Each row below holds a small network's activations on one input, seen along a few directions.
Each table varies a few parts of the input and shows all the possible inputs, shuffled.
Descriptions start from the smaller parts, as in this example, which fits no table here: one of 6 places along a line, together with either a single point or one of 11 places along a line or (one of 3 separate values, together with one of 8 places around a ring).
Shared parts are said once, and a part with two or three values counts as separate values.

Other details of the inputs vary at random and push rows far along two fixed directions, the same in every table; ignore that.

Rows:
row 1: [ -9  20  32   9 -36 -17   8  16 -19  35  11  14  10]
row 2: [  5 -24  -8 -15  -1  -8  -1   3  -7  10  10 -24   8]
row 3: [ -75 -108   27  -10   -6   12 -111   44  108   45   -3   37  -61]
row 4: [ 16 -16  11  11  18  -2  -9 -13  17 -30 -25 -12  10]
row 5: [ 26  10 -27 -12  17 -13   3  -5   4  -8  12 -17   2]
row 6: [  8 -25  -4 -13  12   2   3 -14  -4  -6   0 -30  24]
row 7: [  1  19   0   8   7  11  -2  -8  -1 -26  -9  16  -7]
row 8: [ 26  47 -45  15  14 -18 -43  11  22  12  24  31 -69]
row 9: [ 28  12 -11  21  18   4  13 -25 -27 -21 -23 -23  29]
row 10: [-56 -84  92 -38  12  50  28 -27  35 -61 -43 -23  81]
row 11: [  2   0   2 -24  17  -5   3 -10  18 -18   6  -5   3]
row 12: [ 19  43  -2  19 -12  14  55 -11 -58 -21 -11  -9  29]
row 13: [ -5  37  29  33 -44 -19  12  11 -31  15 -13  14  13]
row 14: [  6  23 -23 -10  -7   2  21   6 -22  28  26   4 -18]
row 15: [-17   8   5   9  -5  11   2  -4   3 -14  -5  19  -8]
row 16: [  2  17 -17 -11  -5  -2  30   3 -19   7  13  12  -7]
row 17: [ -2  -9   5 -15   1   9  31  -1 -24   9   0 -23  25]
row 18: [ 25  31 -67  24   0 -29 -45  24   4  44  31  20 -64]
Each input here is: one of 2 separate values, together with either a single point or one of 8 places around a ring.
Changing only the choice among 2 separate values turns row 11 into row 8. The same change can be made to row 17. Which row results?
> row 3
Change only the choice among 2 separate values in row 18. List by row number the other rows that result.
> row 2

Rows:
row 19: [ 28  65 -28  31  -5  -7  17   0 -41  11   6   9 -10]
row 20: [ 22  13 -29  -9  22 -10   9 -15  -7  -9  10 -12  -1]
row 21: [-12 -39 -19 -15  -1 -10 -47  21  34  36  21   8 -42]
row 22: [ 19  30 -17  15   9  -8   3  -9 -10 -25  -4   2 -10]
row 23: [-29 -31  65  -4 -17  14  30  -9  -6 -25 -31 -11  58]
row 24: [  5  -1   1  11   8  10  -3 -11   6 -22 -14  -1   1]
row 25: [ 10  53  -1   9 -13  12  59  -6 -59  -6  -2  -4  33]
row 26: [ 52  72 -90   7   2 -39   3  13 -43  49  47   7 -57]
row 27: [-36 -61  32  -5   8   9 -57   5  69 -17 -17  17 -23]
row 28: [ -3  12  13   4 -18  -8  11   7 -15  16   1   8   4]
row 29: [ 23  15 -25 -11  18  -5   4  -7   0  -6   9 -11  -2]
row 30: [  7  29   6  19  -3  -2  18  -5 -21 -13 -11   2  14]
row 31: [-2  7  2 19 -6  7 -7  4  1  4 -5  8 -2]
row 32: [ 32  36 -44   3   1 -15  22   1 -34   9  16 -13  -2]
row 33: [  6 -12 -13 -15  18   1 -22  -1  23   3   8  -5 -12]
row 34: [ 18   6 -35 -11  21 -13 -18   0  10  11  21  -4 -26]
row 35: [-10 -20  -6 -29  13   9  14   1  13   7  13  -3  -5]
row 36: [ -8 -38  23 -14   5  12  28 -19  -9 -28 -21 -31  51]
row 37: [ 3 26 -3 18 -3 -6  1  3 -7 -4 -3  9 -3]
row 38: [ 15  36   6  21  -1   4  42 -16 -40 -25 -20  -9  35]
row 39: [ -7 -33  78   3  15  44  67 -52 -24 -96 -72 -47 113]
row 40: [-12  -5  23   1 -20  -1   6   6  -4  14  -2   6   8]
row 41: [ -4 -14   5   3  10   0 -18  -6  21 -24 -17   7 -10]
row 42: [ 23  15 -26  -9  20  -4   7 -10  -8  -2  14 -14  -2]
row 43: [-31 -28  23   8  -8   3 -44  16  40  10  -5  22 -19]
row 44: [ 17  50  -3  15 -21 -12  30   3 -46  19  12   5   4]
row 45: [ 15   5 -21  -4   2  -4   9   3 -19  15  14 -15  -1]
row 46: [-24 -53 -13 -17  -6  -6 -67  28  56  42  21  15 -51]
row 47: [ 10  31 -18  18  -3  -9 -10  10  -8  15   4  16 -23]
row 48: [ -1 -21  15 -10  -1  14  27 -10  -9 -18 -16 -28  46]
row 49: [ 2 12 -1 19 -4  2 -4  3 -7  4 -7  9 -5]
row 50: [-7 -1 -6 -5 -2 10 10  0 -1 -8  5 16 -3]
row 51: [-14  -3  23   2 -20  -8   1  12   2   8  -2   9   6]
row 52: [-52 -88  42 -10   6  13 -82  11  92 -10 -19  22 -32]
row 53: [  6  23 -39 -17  -5  -9  20  15 -22  40  33   0 -30]
row 54: [  1 -28  17 -16  22  12  13 -19  12 -36 -16 -27  39]
row 55: [ 12  -6 -11 -14  20   3  -3  -9   7  -3   5 -12   0]
row 56: [ 12   0 -11  -4   2   0  10   2 -19  12   8 -15   4]
row 57: [ -4 -13  11   8   8  12 -11  -9  15 -22 -21   2   2]
row 58: [  7  -1   1  11  10   7  -4 -11   5 -22 -17  -1   0]
row 59: [-18  -2  18   2 -23 -12 -22  20  12  30  12  22 -20]
row 60: [ -5  15  20   7 -21  -7  16   6 -15   6   1   7  12]
row 61: [-37 -40  28  -4 -26  -4 -46  27  40  36  11  25 -30]
row 62: [  1 -23 -12 -19  20  -2 -24   0  28   5  12  -6 -16]
row 63: [-29   9  20 -13 -31   5  15   9 -15  22  13  11   5]
What is each input in this table made of?
> one of 5 places around a ring, together with either a single point or one of 8 places around a ring
Changing only the place on the ring of 5 turns row 26 into row 39. The same change can be made to row 48. Which row results?
> row 27
Changing only the place on the ring of 5 turns row 28 into row 47. The same change can be made to row 59. Which row results?
> row 43
Change only the place on the ring of 8 in row 55. List by row number the other rows that result.
> row 20, row 29, row 33, row 34, row 42, row 54, row 62

Rows:
row 64: [ 24  88  -8  11   1 -11  48 -22 -48 -13   5   9   0]
row 65: [ -2  65 -46  36 -16 -11 -23  26  -3  35  18  55 -74]
row 66: [ 41  93 -26  15  17  -6  45  -9 -45  -9   8   0  -3]
row 67: [ 28 104 -31  42 -14  -3  59  -6 -68  -9  -1  21   0]
row 68: [ 30  32  -6  -1 -16 -38  35  -4 -51  17  11 -21  20]
row 69: [ 42  48 -34   8 -10 -30  33  -6 -54  17  15 -33  22]
row 70: [-56 -44   4   1 -35  13 -43  44  31  48  14  51 -59]
row 71: [-18 -59  -9 -42   4 -33 -71  26  67  49  39   2 -38]
row 72: [ 13  54 -23  24 -33  -4  49  10 -73  21   3   3  10]
row 73: [ -7 -42  36  20  17  31  -3 -18   7 -40 -43 -27  59]
row 74: [  7 -26  32  35   4  22   2 -25 -15 -36 -49 -28  53]
row 75: [-49 -20 -15  -7 -40   1 -42  40  29  50  28  55 -60]
row 76: [ 31  27 -54  32  -2 -23 -67  18   9  35  16  18 -58]
row 77: [ 43  99 -39  32  12   9  49 -12 -61  -4   3   2  -5]
row 78: [-19 -32  57 -46   7  18  37 -21   6 -19  -2 -23  53]
row 79: [-25 -22  70 -25  18  17  16 -22  26 -44 -27 -13  52]
row 80: [  4  39 -40   9  12  -4 -35  22  27  31  25  36 -68]
row 81: [-35 -22  -5  -3 -34 -19 -45  44  30  54  22  35 -56]
row 82: [ 40  50 -18   2  20 -21  25 -19 -28 -17  12 -16  24]
row 83: [-46 -14  -8 -16 -38  -9 -39  40  29  47  30  52 -57]
row 84: [ 15  60 -51  37 -21 -25 -35  33  -2  40  22  49 -72]
row 85: [ 25 -14 -61 -12  44  29  41 -35 -28 -42 -15 -28  13]
row 86: [  0 -65  -1 -43  47  21  38 -42  20 -67 -23 -42  44]
row 87: [ 22  82  -4   0   0 -18  40 -19 -36 -14  11   9   3]
row 88: [-27 -65 -15 -17   1   0 -75  33  61  54  23   8 -42]
row 89: [ 26   1 -67 -10  33 -17 -54  -9  39 -20  23  12 -74]
row 90: [-31 -61  57   5 -17  20  19   5 -10  -9 -37 -28  61]
row 91: [-33 -30  70 -43  -8  15  42 -16   0 -22  -4 -12  52]
row 92: [  1  -1 -32   9  23  -2 -56  22  38  28  20  23 -47]
row 93: [-32 -62   6  -6 -18 -26 -68  49  50  58  15  18 -53]
row 94: [-13 -39  63  26  -4  18   4 -13   6 -40 -52 -16  47]
row 95: [-10 -59  14 -10  36  50   3 -37  22 -88 -45 -33  39]
row 96: [ -2 -37  46  -2  20   6  -3 -22  18 -50 -33 -33  62]
row 97: [ 16  52 -34  24 -24 -38 -34  19   6  31  24  47 -63]
row 98: [-45 -49  62 -13 -15  53  36  -9 -17 -14 -22  -5  46]
row 99: [ 76 104 -58  20  17 -43  35 -21 -63 -11  22 -22  12]
row 100: [-37 -78   2 -18   3  21 -69  27  58  50  17  11 -43]
row 101: [ -7 -52  17 -18  42  36   9 -34  24 -87 -39 -33  34]
row 102: [ 22  15 -23  24 -12 -42 -61  18  22  33  18  32 -63]
row 103: [ 34 113 -30  33 -11 -18  57  -7 -62 -10   4  20  -7]
row 104: [ -3  28  10 -21 -11  12  44  -5 -35   6  14   0   9]
row 105: [ 27  74 -10   4  11  -3  36 -16 -27 -16   6  -1   8]
row 106: [-37 -42  -3 -28 -12  19 -48  30  59  43  28  25 -48]
row 107: [ 43  51 -41   8  -6 -24  35  -1 -59  21  13 -33  18]
row 108: [-27 -65  67  -7 -19   3  21  -1   2 -15 -32 -32  62]
row 109: [ -1  59 -28   2 -15 -39 -27  18  15  27  29  54 -67]
row 110: [ 17  10 -43   7  16 -25 -69  22  35  32  24  19 -56]
row 111: [ 22  18 -19  12  -9 -51 -61  20  23  31  25  30 -63]
row 112: [-31 -33  68  37 -18  33  18  -7   1 -43 -56   0  47]
row 113: [-31  -7  58  13  -1  43  26 -20  -5 -35 -40   4  41]
row 114: [-41 -51  65  -9 -34  10  30   3  -4 -21 -26  -9  62]
row 115: [ 16  56 -32  35 -32   0  47  11 -80  26   1   6   4]
row 116: [-14 -84 -32 -56  45 -14 -45  -8  87  -2  14   5 -61]
row 117: [-40 -50  74 -19 -31   2  32  -2  -5 -23 -23 -14  67]
row 118: [-32 -25  63 -33 -14  25  44 -18  -7 -21  -8 -10  52]
row 119: [-26 -53  -4  19 -21  -8 -64  46  25  66   8  18 -61]
row 120: [-23 -33  81  -2 -17   4  12 -14  19 -49 -41  -1  52]
row 121: [ 42  66 -36  33  20   9  30 -11 -47  -7   0 -10  14]
row 122: [ 28 101 -24  28 -15 -19  51  -9 -53 -14   6  20   0]
row 123: [-42 -29  64 -26 -27   8  46  -6 -11 -26 -10  -1  61]
row 124: [ 61  88 -37  70  -6 -17  35 -13 -77  -2  -9  -2 -10]
row 125: [-30 -75  58  -8 -11  25   3  -7   5 -14 -41 -47  64]
row 126: [-46 -44  62 -21 -16  46  38  -9  -6 -20 -19  -8  51]
row 127: [-22 -61  44   5  -9  33  12  -5 -15  -9 -41 -44  63]
row 128: [ 23  28 -47   7  22 -30 -46  20  29  31  37  21 -56]
row 129: [ 43  26 -44 -13  41  -9  25 -27  -8 -71   1 -26   7]
row 130: [-15 -52 -13 -28   5 -22 -68  31  71  49  29   2 -42]
row 131: [-26 -29   4 -41   0   0 -37  22  54  40  34  18 -42]
row 132: [-17  31 -15   7  -1   2 -29  17  24  25  13  42 -59]
row 133: [-19 -62  51 -28   9  24  26 -21  14 -22 -12 -39  69]
row 134: [-38 -49  -2 -20 -14  26 -52  28  50  48  24  27 -54]
row 135: [-52 -31   6 -17 -38 -14 -42  37  49  39  29  48 -53]
row 136: [ -5 -71   3 -41  47  32  36 -41  16 -65 -30 -43  42]
row 137: [ 25 -20 -53 -23  51  25  43 -30 -14 -42 -15 -27  17]
row 138: [-17 -59  57 -26  -3  -9  11 -13   8 -18 -23 -49  66]
row 139: [ 14  19 -42   4  22 -18 -51  20  30  30  28  19 -51]
row 140: [ 18  10 -15  -9  12  18  33  -2 -32   8  12 -25  27]
row 141: [ 84 107 -62  46   6 -32  39 -21 -84  -2   6 -15   3]
row 142: [ 70  97 -34  49  -6 -31  43 -21 -75  -3  -1  -3  -3]
row 143: [ 88 111 -59  45  -1 -38  38 -28 -81  -8  11 -17   7]
row 144: [ 16 -24  47   1   4 -11   4 -29   0 -45 -33 -32  55]
row 145: [-28 -65  12 -49  14 -17 -59  19  70  41  37   2 -32]
row 146: [ 63  88 -59  39  19  -9  31 -13 -63  -9   3 -16  18]
row 147: [-38 -19  72 -10   2  31  21 -19  17 -41 -38   1  43]
row 148: [  2 -28 -57   2  32  16 -69  -8  42 -13   1  18 -76]
row 149: [-25 -69  -6 -29   5  -7 -73  31  70  50  22   4 -35]
row 150: [ 45  88 -21  43 -20 -16  48 -12 -61 -10  -7  14   1]
row 151: [-27 -45  56 -29   0  38  36 -14   8 -21 -13 -24  56]
row 152: [-17 -51  41 -28  11  32  26 -12  10 -18 -11 -36  66]
row 153: [-24 -65 -20  -9   4   7 -75  37  52  59  16  10 -46]
Changing only one part turns row 116 into row 85. The same change can be made to row 87. Which row results?
> row 113
Changing only one part turns row 64 into row 132. The same change can be made to row 128. Which row results?
> row 92
What is each input in this table made of?
> one of 2 separate values, together with one of 5 places along a line, together with either a single point or one of 8 places around a ring
Change only the choice among 2 separate values in row 141. List by row number the other rows that result.
> row 107
Change only the place on the ring of 8 in row 151. List by row number the other rows that result.
> row 81, row 83, row 93, row 104, row 107, row 149, row 152
Change only the place on the line of 5 in row 90. List by row number the other rows that result.
> row 68, row 93, row 108, row 119
Change only the choice among 2 separate values in row 96. List by row number the other rows that result.
> row 130
Change only the place on the line of 5 in row 126. List by row number the other rows that result.
> row 91, row 98, row 104, row 118
Which other rows agree with row 103 in the place on the line of 5 and the choice among 2 separate values? List them by row number.
> row 66, row 101, row 110, row 139, row 141, row 142, row 147, row 150
